[[133 137 138 134 135 140 140 143 146]
 [130 136 126 119 132 127 136 110 122]
 [133 136 134 123 127 134 136 146 151]
 [144 139 123 128 134 131 106 137 139]
 [142 145 125 131 137 141 113 143 146]
 [129 142 140 135 136 140 105 139 144]
 [131 127 119 124 130 131 122 129 115]
 [139 131 114 122 130 127 130 129 117]
 [138 137 135 138 137 143 141 142 144]
 [129 140 130 131 121 125 120 134 142]
 [143 137 128 124 129 126 130 138 148]
 [132 130 135 147 147 139 109 127 127]] value 133

[[115 120 114 121 144 144]
 [125 126 127 129 134 135]
 [135 133 140 133 126 127]
 [135 133 140 133 126 127]
 [105 116 100 119 153 152]
 [141 147 141 151 119 119]
 [131 134 131 141 127 129]
 [126 126 129 127 134 135]
 [139 143 140 146 121 121]] value 115

[[129 127 133 132 148 131 137 117]
 [127 128 130 131 135 130 132 113]
 [128 129 130 128 135 129 129 119]
 [130 129 125 122 125 126 116 155]
 [129 128 126 124 122 126 120 152]
 [128 128 129 130 132 129 132 125]
 [130 127 131 128 145 129 132 142]] value 129

[[117 124 123 131 125 128 114 144 132 126 135 119 123 121]
 [118 144 119 119 144 124 116 105 100 128 120 117 138 154]
 [123 128 131 157 127 140 142 128 110 128 144 125 131 125]
 [119 129 132 154 133 137 139 127 118 123 146 117 123 122]
 [128 143 137 148 141 138 133 137 118 132 143 130 139 148]
 [136 140 132 133 124 128 137 114 135 131 129 134 131 145]
 [114 137 129 116 115 129 131 122 132 126 130 117 133 137]
 [133 125 132 114 155 120 124 146 133 129 111 136 127 121]
 [126 121 134 126 138 130 128 126 121 129 129 129 126 112]] value 117

[[124 126 126 127 128 125 127 148 123 136 122 146 143 126 139]
 [117 120 122 125 128 120 132 102 130 117 133 132 141 129 108]
 [144 139 133 129 130 140 132 107 135 121 136 140 128 129 113]
 [120 120 132 132 133 119 131 125 128 125 135 137 127 126 125]
 [118 125 123 125 127 123 126 129 130 124 125 135 116 129 121]
 [136 131 126 130 128 131 127 127 136 127 124 128 112 129 128]
 [119 122 118 134 126 122 127 124 123 126 129 124 113 124 121]
 [129 124 117 133 133 123 128 137 142 132 119 132 131 129 136]
 [125 124 144 127 130 125 123 136 127 132 120 133 128 128 134]
 [133 133 134 128 127 130 127 131 119 129 129 122 118 126 131]
 [138 134 116 122 126 134 125 126 107 124 126 128 133 126 127]
 [126 127 133 130 128 124 131 134 140 129 126 130 130 126 131]] value 124

[[144 135 108 140 123 134 110 121 123 110 108 135 113 146 111 118]
 [145 124 129 125 107 141 117 147 131 119 123 129 144 142 113 133]
 [134 134 144 113 148 124 119 148 131 115 115 130 149 126 137 140]
 [107 126 139 118 124 145 140 119 119 120 107 133 112 144 115 108]
 [117 131 137 148 123 116 138 110 121 122 144 142 108 121 144 128]
 [125 138 110 111 147 135 121 129 118 142 120 145 118 122 135 110]
 [123 146 107 120 134 124 108 117 120 113 126 137 148 110 116 137]
 [120 116 122 141 140 146 117 120 123 135 110 131 147 127 127 120]
 [114 121 127 118 140 135 128 142 126 134 108 141 115 148 134 119]
 [116 125 142 110 108 135 127 111 140 113 119 107 121 135 135 138]
 [132 122 115 130 120 134 123 119 115 107 107 112 133 146 139 118]
 [119 118 116 133 114 115 147 132 128 118 141 138 126 131 140 121]] value 144
---
[[122 125 131 127 136 146 128]
 [101 115 110 118 142 133 131]
 [137 128 136 125 138 149 123]] ==> 138

[[130 128 129 128 138 137]
 [129 128 128 128 131 131]
 [133 131 129 127 151 151]] ==> 127

[[109 127 121 121 117 135]
 [102 119 136 132 136 129]
 [136 125 123 124 138 107]] ==> 124

[[128 141 143 122 135]
 [110 136 126 139 138]
 [133 144 149 116 135]] ==> 149

[[130 122 121 124 128 125 123]
 [124 131 123 122 125 124 123]
 [156 145 152 134 114 114 123]] ==> 114

[[135 132 138 123 134 118]
 [132 124 136 142 124 120]
 [125 113 131 156 111 129]] ==> 156
---
[111, 139, 115, 155, 156, 115] Out: 111, 115

[[130, 142, 133, 139, 118],
 [116, 123, 150, 138, 125]] Out: 130, 125

[129, 149, 136, 124, 132, 121] Out: 129, 121

[128, 133, 157, 137] Out: 128, 137

[141, 120, 157, 138, 116, 117] Out: 141, 117

[122, 128, 151, 129, 132, 133] Out: 122, 133

[105, 109, 141, 139, 149, 118] Out: 105, 118

[124, 141, 99, 130] Out: 124, 130

[156, 139, 140, 133, 135] Out: 156, 135
---
[[144 130 155 155 125]
 [131 145 116 132 129]
 [126 116 127 151 117]] result: 117

[[153 123 150 106 135 128 126]
 [132 110 126 125 106 144 135]
 [128 125 114 124 143 116 135]] result: 135

[[137 126 114 131 102 126]
 [121 131 130 125 139 100]
 [123 153 124 115 137 118]] result: 118

[[119 139 133 151 121 126]
 [134 143 142 130 115 117]
 [128 116 121 152 135 133]] result: 133

[[151 108 120 143 117]
 [149 119 131 110 136]
 [137 134 121 145 131]] result: 131

[[126 122 128 133 126]
 [123 136 133 115 122]
 [154 113 112 158 155]] result: 155
---
[114 119 115 117 130 156 120] --> 120, 114

[[137 151 119 142]
 [125 113 140 115]
 [135 143 107 136]] --> 142, 135

[[132 120 117 136 117]
 [123 122 132 128 139]
 [139 150 115 117 108]] --> 117, 139

[[132 122 134 113 110 154 129]
 [129 126 124 121 120 114 118]] --> 129, 129

[134  99 138 126 132] --> 132, 134

[127 124  99 143 133 135] --> 135, 127

[[125 125 130 119 124 127 126]
 [149 134 142 149 112 133 121]
 [126 127 125 134 133 130 131]] --> 126, 126

[139 133 118 127 149  99] --> 99, 139
